A small network was shown many inputs. Here are its activations along a few directions, one row for each input.
In each table, some parts of the input vary, and every possible input appears once, in random order.
A made-up example of a description, with smaller parts first: one of 4 places along a line, together with either a single point or one of 9 places around a ring or (one of 2 separate values, together with one of 8 places around a ring).
Shared parts are said once, and a part with two or three values counts as separate values.
In the rows, 128 means zero.

Other details of the inputs shift rows strongly along three fixed directions, in all tables alike. That doesn't count.

Table:
row 1: [114 156 135  89 125 102  97 113 110 155 156 140 117]
row 2: [116 143 139 112 117 103  80 133 116 163 148 137 118]
row 3: [149 121 112 168 112 182 183 136 143 114 126 139 169]
row 4: [123 146 117 125 131  98  85 115 120 159 140 138 131]
row 5: [119 141 136  95 116 109  89 128 122 176 151 144 131]
row 6: [147 176 116 146  93 188 118 112 147 182 146 131 125]
row 7: [131 153 117  93 123  96 100 126 135 167 147 148 114]
row 8: [131 142 118 170 134 195 162 115 136 115 125 122 163]
row 9: [159 146 128 178 136 173 186 133 147 112 132 141 162]
row 10: [113 100 128 145 155 102 136 136 114 101 122 135 155]
row 11: [128 104 112 138 144  89 133 137 123 116 115 139 151]
row 12: [130 159 128 101 119 100  93 113 113 155 147 135 106]
row 13: [114  94 119 131 143 100 138 128 104  90 111 131 149]
row 14: [121  97 129 147 156  95 148 142 117 104 118 138 166]
row 15: [117 152 121 121 104 104  79 126 107 157 152 130 120]
row 16: [120 103 137 146 151  98 129 131 100  88 108 129 150]
row 17: [123 105 119 151 147  94 119 136 106  90 117 124 144]
row 18: [113 154 141 109 108 109  82 120 105 165 147 131 117]
row 19: [123 100 110 145 145  97 133 135 119 101 116 136 146]
row 20: [127 161 122 109 121 107  87 119 118 152 157 133 108]
row 21: [145 193 127 145 109 182 138  99 133 157 154 139 139]
row 22: [112 140 112 114 102 101  88 128 108 146 149 135 124]
row 23: [146 182 111 123 111 183 146 113 159 178 150 145 136]
row 24: [135 175 101 141 111 192 123  99 145 163 133 126 137]
row 25: [110  94 119 137 123 104 135 150 103  89 129 127 140]
row 26: [138  77 174  84 153 142 118 169 153 139  73  91  52]
row 27: [133 141 137 135  97 160 167  94 167 110 133 114 148]
row 28: [128 112 123 142 140  99 121 122 104 103 111 128 143]
row 29: [138 110 123 151 144  94 144 143 118  91 133 138 134]
row 30: [143 126 108 170 134 179 184 126 150 122 113 132 170]
row 31: [120  74 160  68 138 157 129 158 145 133  66  79  35]
row 32: [118 138 117 102 105 101  84 129 121 163 145 141 114]
row 33: [144 117 161 114 157 240 143 140 179 143  56  67  49]
row 34: [133 129 124 179 115 195 177 133 128 102 131 122 160]
row 35: [121 101 134 136 153  93 149 147 114  87 136 141 141]
row 36: [166 142 117 176 130 170 183 130 150 115 128 137 152]
row 37: [145 122 183  91 123 200 150 110 198 139  83  66  56]
row 38: [133  82 149  79 157 149 134 159 155 112  74  83  29]
row 39: [109  99 113 136 146 102 130 136 108  90 122 127 150]
row 40: [117  68 150  77 169 139 124 158 155 129  61  86  49]
row 41: [126  81 161  52 157 144 131 153 150 126  69  83  22]
row 42: [156 173 119 138  96 185 120 113 152 189 144 134 132]
row 43: [116 103 137 154 131 102 127 153  99  87 128 124 141]
row 44: [111 151 153  86 102  96  97  88 144 149 158 123 129]
row 45: [153 142 109 163 116 180 184 115 136 103 126 132 142]
row 46: [150 137 124 186 141 174 173 126 144 122 116 133 173]
row 47: [130 111 137 147 152  96 143 148 117  90 133 139 136]
row 48: [121 152 146  94  99  84  92  91 143 146 150 119 121]
row 49: [116 106 132 134 149 101 142 143 108  83 140 131 137]
row 50: [126 100 129 150 122  93 133 142  98  93 121 126 136]
row 51: [116 154 138  88  92  88  96  89 148 145 151 124 124]
row 52: [111 147 115 100 123 100 100 122 114 140 163 141 123]
row 53: [123 157 133  95 131 101 104 127 129 168 157 150 129]
row 54: [120 110 132 151 154  98 123 137 114 106 122 134 149]
row 55: [115 139 116 110 100  97  95 120 105 149 145 138 124]
row 56: [124 103 112 142 137 103 137 123 106  92 110 133 150]
row 57: [112  96 137 139 128  98 140 140  94  92 130 131 149]
row 58: [117  93 119 139 124 101 140 150 111  96 130 140 148]
row 59: [154 138 105 172 124 177 185 125 148 105 131 139 146]
row 60: [108 143 130 106 132 110  94 106 107 150 136 136 140]
row 61: [132 174 124 138  98 196 128 112 144 180 153 137 140]
row 62: [128 147 122 111 133  89  82 119 126 177 136 138 129]
row 63: [125 116 136 144 148 104 135 144 110  85 137 129 133]
row 64: [151 169 109 129  91 186 126 112 155 185 142 140 134]
row 65: [123 102 119 133 144  97 152 146 120  90 134 141 137]
Each input here is: one of 5 places around a ring, together with either a single point or (one of 3 separate values, together with one of 4 places along a line).
Changing only the place on the ring of 5 turns row 10 into row 4. The same change can be made to row 14. Which row results?
> row 62
Changing only the place on the ring of 5 turns row 20 into row 52. The same change can be made to row 42. Which row results?
> row 3
Change only the place on the ring of 5 in row 9. List by row number the other rows that result.
> row 7, row 23, row 36, row 53
Change only the choice among 3 separate values in row 39. List by row number the other rows that result.
> row 25, row 52
A walk changes only the place on the ring of 5. It starts at row 35 and steps to row 47. List the rest of the walk in order.
> row 29, row 59, row 65
Change only the place on the line of 4 in row 43. List by row number the other rows that result.
> row 2, row 18, row 26

Table:
row 66: [138 188  71 162  72 166 151  93 115 151 191 187 188]
row 67: [147 114 135 187 158 166 170 134 123  80  80 108 118]
row 68: [ 94  65 104 108 143  47 135 161 104  77 132 143 111]
row 69: [173 117 113 181 152 161 222 150 147  79 109 127 143]
row 70: [151  88 137 149 136 134 160 183 142  82 115 129 109]
row 71: [158  98 131 178 150 147 183 130 155  95  66 115 138]
row 72: [131 208  81 190 122 168 129  71 107 137 175 166 206]
row 73: [111 176 118 162 146 205 136 104 135 161 142 130 150]
row 74: [114  57 139 134 138  34 111 169  98  85 111 127 151]
row 75: [147  92 128 121 168  55 136 169 120  93 125 130 107]
row 76: [144 100 141 190 166 199 185 140 119  81  98 118 151]
row 77: [100  83 159 146 171  50 105 161  71  86 115 132 130]
row 78: [160 104 129 172 130 184 216 164 144  89 108 125 129]
row 79: [120 125 149  81 153 162  99 120 165 193  99 114  98]
row 80: [137  99 119 187 114 194 192 143 109  72 100  95 132]
row 81: [133 139 128 131 100 194 114 131 122 151 122  91  84]
row 82: [109 143 204  34  87  72  96  79 167 129 140  86  55]
row 83: [158 109 131 144 159 118 177 160 140  94 101 127 106]
row 84: [115  78 135 104 181  48 133 172 104  90 135 152 132]
row 85: [130 119 135  53 102 184  91 119 165 199  84  88  48]
row 86: [153  76 118 188 105 191 186 151 157  74  87 102 144]
row 87: [138 102 136 193 168 198 192 137 116  73  98 123 163]
row 88: [139  73 142 157 129 134 145 167 146  86  86 111 136]
row 89: [133  73 126 155 135 115 164 148 119  76  95 130 173]
row 90: [144 158 116 151 148 199 143 101 133 128 104 119 125]
row 91: [128  78 139 107 176  44 132 174  99  92 135 153 131]
row 92: [130 160 162 101 117 222 103 135 147 188  87  84  43]
row 93: [120  59 123 124 125  44 113 178 103  72 134 144 102]
row 94: [119  87 121 132 128 157 148 143  98  77  95 102 113]
row 95: [ 89  71 118 113 139  66 105 150  67  65 121 119 125]
row 96: [129 103 135 149 144 190 165 147 114  82  86 106 125]
row 97: [106 115 156  93 143  47  65 136 116 176 120 138 119]
row 98: [103 195 143 108  68  85 134  40 153 105 208 133 181]
row 99: [140 183 101 102 145 168 139 114 171 177 139 132 101]
row 100: [130 123 104 132 100 200 152 110 153 141 110 113 138]
row 101: [165 209  78 166 113 149 155  95 129 152 191 182 198]
row 102: [133 156 141  74 160 207 138 142 189 201 113 109  55]
row 103: [131 194 120 189 116 161  95 108 109 159 184 157 185]
row 104: [113 181 118 123 120  20  75 131  80 172 211 196 177]
row 105: [ 98 152 137 101 113  67  27 141  83 153 164 136 116]
row 106: [149 136 142  63 146 168  92 106 181 203  73  97  55]
row 107: [110 180 107 154 119 207 135 110 129 148 140 122 147]
row 108: [127  91 138 146 169  72  96 152 103  73 106 116 109]
row 109: [109 124 142  27 140  94  70 152 134 178 127 131  48]
row 110: [133 175 104 125 118 200 158 126 164 167 147 140 121]
row 111: [134 153 144 163 140 203 145 125 127 153 120 115 127]
row 112: [102  53 115 104 126  49 116 145  93  80 104 127 144]
row 113: [156 104 116 164 136 182 214 155 138  74 109 142 149]
row 114: [145  88 121 174 131 183 202 139 142  76  82 121 178]
row 115: [110  59 126 116 117  65 126 149 105  99 102 111 126]
row 116: [157  98 127 144 138 170 192 161 140  90 108 133 122]
row 117: [136 158 194  75  77 152 142  70 193 127 143  76  76]
row 118: [129 136 145  64 124 217 108 122 185 202  78  90  65]
row 119: [127 193 108 137  87  90 102 122 102 173 195 185 163]
row 120: [158 195  86 203  99 143 124  83 146 151 167 168 219]
row 121: [131  75 144 133 169  38 121 191 109  79 139 148 130]
row 122: [143 207  88 187 117 165 123  74 104 145 171 163 197]
row 123: [145  85 119 171 153  94 171 131 130  80  87 125 163]
row 124: [127  87 140  98 175  75 138 169 113 104 123 145 120]
row 125: [ 93 175 110 138  99  34  38 120  47 151 209 169 185]
row 126: [147 196  81 170 110 151 134  65 136 162 156 170 218]
row 127: [ 96 150 130  87 121  74  45 126  72 155 155 142 125]
row 128: [ 96 119 112  76 162  41  70 110 134 156 115 131 117]
row 129: [ 75 124 127  43 129 106  48 131 110 170 119  91  44]
row 130: [159 160 149 105 138 214 156 146 175 195 118 112  73]
row 131: [149 136 129  71 104 213 127 130 169 190 107 112  33]
row 132: [126 138 121  58 161  78  92 135 134 156 134 139  82]
row 133: [156 164 121 132 123 162 110  99 168 191 116 119 119]
row 134: [142 192  84 185  62 156 151 101 116 157 193 184 177]
row 135: [133 184  84 190  54 156 138  86 118 161 171 161 209]
row 136: [111 167 121 133 112  48  42 113 110 185 188 175 192]
row 137: [ 93 123 152  38 164 115  59 126 165 217  98 104  63]
row 138: [124 141 169  94 152 168  71 138 134 197 113  94  53]
row 139: [109 119 134  19 121 125  68 137 146 195 118 118  15]
row 140: [ 96 169 111 126  85  17  52 109  78 172 184 182 198]
row 141: [177 167 138  99 138 217 129 140 202 186 104 101  41]
row 142: [139 127 168  80 142 175  86 135 179 221  90  91  58]
row 143: [ 98 134 184  39  97  53 102  72 154 100 160 101  98]
row 144: [142 194  81 171 114 162 136  66 146 162 155 165 210]
row 145: [107  63 138 123 136  34 119 161  96  90 105 127 151]
row 146: [133 147 132 127 147 124  84 120 117 150 123 112  93]
row 147: [127 114 184 111  94  98 181  85 159  54 138  91 126]
row 148: [109  76 113 155 147 114 170 147 132  74  97 122 173]
row 149: [137 180 112 150 113 151 112  89 134 191 164 165 199]
row 150: [115  99 189  98  99  36 137 100 146  36 152 103 124]
row 151: [113  93 135 139 152 158 146 151 107  79  96 109 123]
row 152: [167  99 125 189 130 176 210 171 141  77 120 130 142]
row 153: [132  98 130 175 115 180 172 148 107  78  92  98 112]
row 154: [109 142 146  82 131  77  61 121 126 209 136 134 122]
row 155: [141 158 123 145 128 192 142 100 154 176 126 142 172]
row 156: [105  66  97 153 130 116 171 139 127  71 103 115 163]
row 157: [104 150 115 112 164 128  97 108 127 142 117 115 100]
row 158: [122 201  92 177 115  94  97  84  79 144 185 166 196]
row 159: [115  63 121 118 126  40 135 165  90  83 132 143 109]
row 160: [115 181  87 178  70 109  83 109  74 127 204 160 195]
row 161: [125 154 198  26  90 155 125  65 200 142 124  69  48]
row 162: [126 146 135 154 155 213 144 117 132 140 120 123 134]
row 163: [104  88 146 127 143  81 113 164  78  88 109 111 115]
row 164: [132  91 118  98 174  38 134 157 106  80 121 148 125]
row 165: [153  74 118 186 107 188 195 146 147  85  89  98 144]
row 166: [164  99 141 167 161 162 193 176 147 101 119 124 126]
row 167: [121  58 121 128 127  40 128 173  92  77 138 142 110]
row 168: [111 182  81 157  77 115  93  93  63 136 196 165 198]
row 169: [122 166 178  62  77 108 120  55 168 125 167 103 108]
Changing only one part turns row 158 into row 67. The same change can be made to row 145. Which row results?
> row 140
Changing only one part turns row 151 into row 125. The same change can be made to row 132. Which row results?
> row 75
Changing only one part turns row 103 into row 162. The same change can be made to row 160. Which row results?
> row 95
What do these inputs look like to the network?
> one of 8 places along a line, together with either a single point or (one of 3 separate values, together with one of 4 places along a line)
Change only the choice among 3 separate values in row 80. List by row number the other rows that result.
> row 115, row 159
Change only the place on the line of 4 in row 107. List by row number the other rows that result.
> row 73, row 129, row 157
Change only the place on the line of 8 in row 156. List by row number the other rows that result.
> row 85, row 86, row 100, row 112, row 115, row 135, row 165

Table:
row 170: [157  73 136 172 152 207 217 162 158  70  67  98 111]
row 171: [149 152 125 152 119 220 158 118 158 150 110 112 121]
row 172: [128 152 110 157 112 128 128 119 110 129 158 149 170]
row 173: [143 148 105 175 121 159 163 119 130 121 143 149 176]
row 174: [125  66 139 121 162  87 142 165 119  82  94 119 111]
row 175: [118 159 110 132 119  83  98 116 101 145 170 161 165]
row 176: [118  96 153  79 152 115  97 149 132 138  91 100  62]
row 177: [132  91 120 158 142 112 163 151 114  79 118 134 150]
row 178: [112  95 171  52 122  98 105 126 146 120 103  86  51]
row 179: [121 174 155  43 100 116  72  93 165 197 149 113  68]
row 180: [137 153 144  86 132 195 108 120 166 192 101  98  61]
row 181: [136 168 104 163 109 152 140 113 121 138 161 152 170]
row 182: [125 135 158  62 107 124 106 112 160 152 127 102  64]
row 183: [143 148 109 171 115 163 159 123 129 126 143 143 164]
row 184: [120  65 137 124 154  90 138 164 112  78  96 114 111]
row 185: [140 148 121 151 115 184 147 123 140 142 126 124 132]
row 186: [119 157 109 135 117  78  99 117  99 144 173 165 172]
row 187: [110  58 148 143 137  41 164 135 103  16 119 121 162]
row 188: [113 154 109 135 118  73  92 113  98 147 168 162 173]
row 189: [118 142 111 135 127  85 104 118 105 135 155 154 166]
row 190: [134 164 115 141 112 150 124 117 127 155 153 143 147]
row 191: [115 111 131 105 135  91 100 141 112 129 125 127 111]
row 192: [120 155 106 157 116 104 115 111 101 128 166 157 182]
row 193: [116 134 137  87 129 115  84 132 124 162 128 120  89]
row 194: [121 134 138  83 134 110  87 133 132 171 124 125  88]
row 195: [152 151 123 160 124 216 166 117 158 144 115 119 135]
row 196: [147  95 128 172 143 174 192 150 139  80  99 117 133]
row 197: [120  66 140 125 159  90 135 160 114  79  90 113 112]
row 198: [139 143 113 164 121 174 154 118 135 127 130 132 156]
row 199: [114 129 123 124 129  85  97 128 104 131 143 141 144]
row 200: [139 162 130 111 123 187 119 118 157 183 124 120  98]
row 201: [112 157 110 129 112  78  89 117  93 144 172 157 161]
row 202: [123  96 144  94 154 119 114 147 136 133  93 108  83]
row 203: [115  94 148 122 131  62 143 120 125  69 130 121 146]
row 204: [150 153 122 159 126 215 165 115 158 144 116 120 134]
What do these inputs look like to the network?
> one of 5 places around a ring, together with either a single point or one of 6 places along a line
Changing only the place on the ring of 5 turns row 171 into row 183. The same change can be made to row 176. Which row results?
> row 181
A walk changes only the place on the line of 6. It starts at row 184 and steps to row 191. List the rest of the walk in order.
> row 185, row 172, row 193, row 201
List by row number the other rows that have the place on the ring of 5 in common with row 179.
> row 173, row 174, row 175, row 186, row 194, row 200
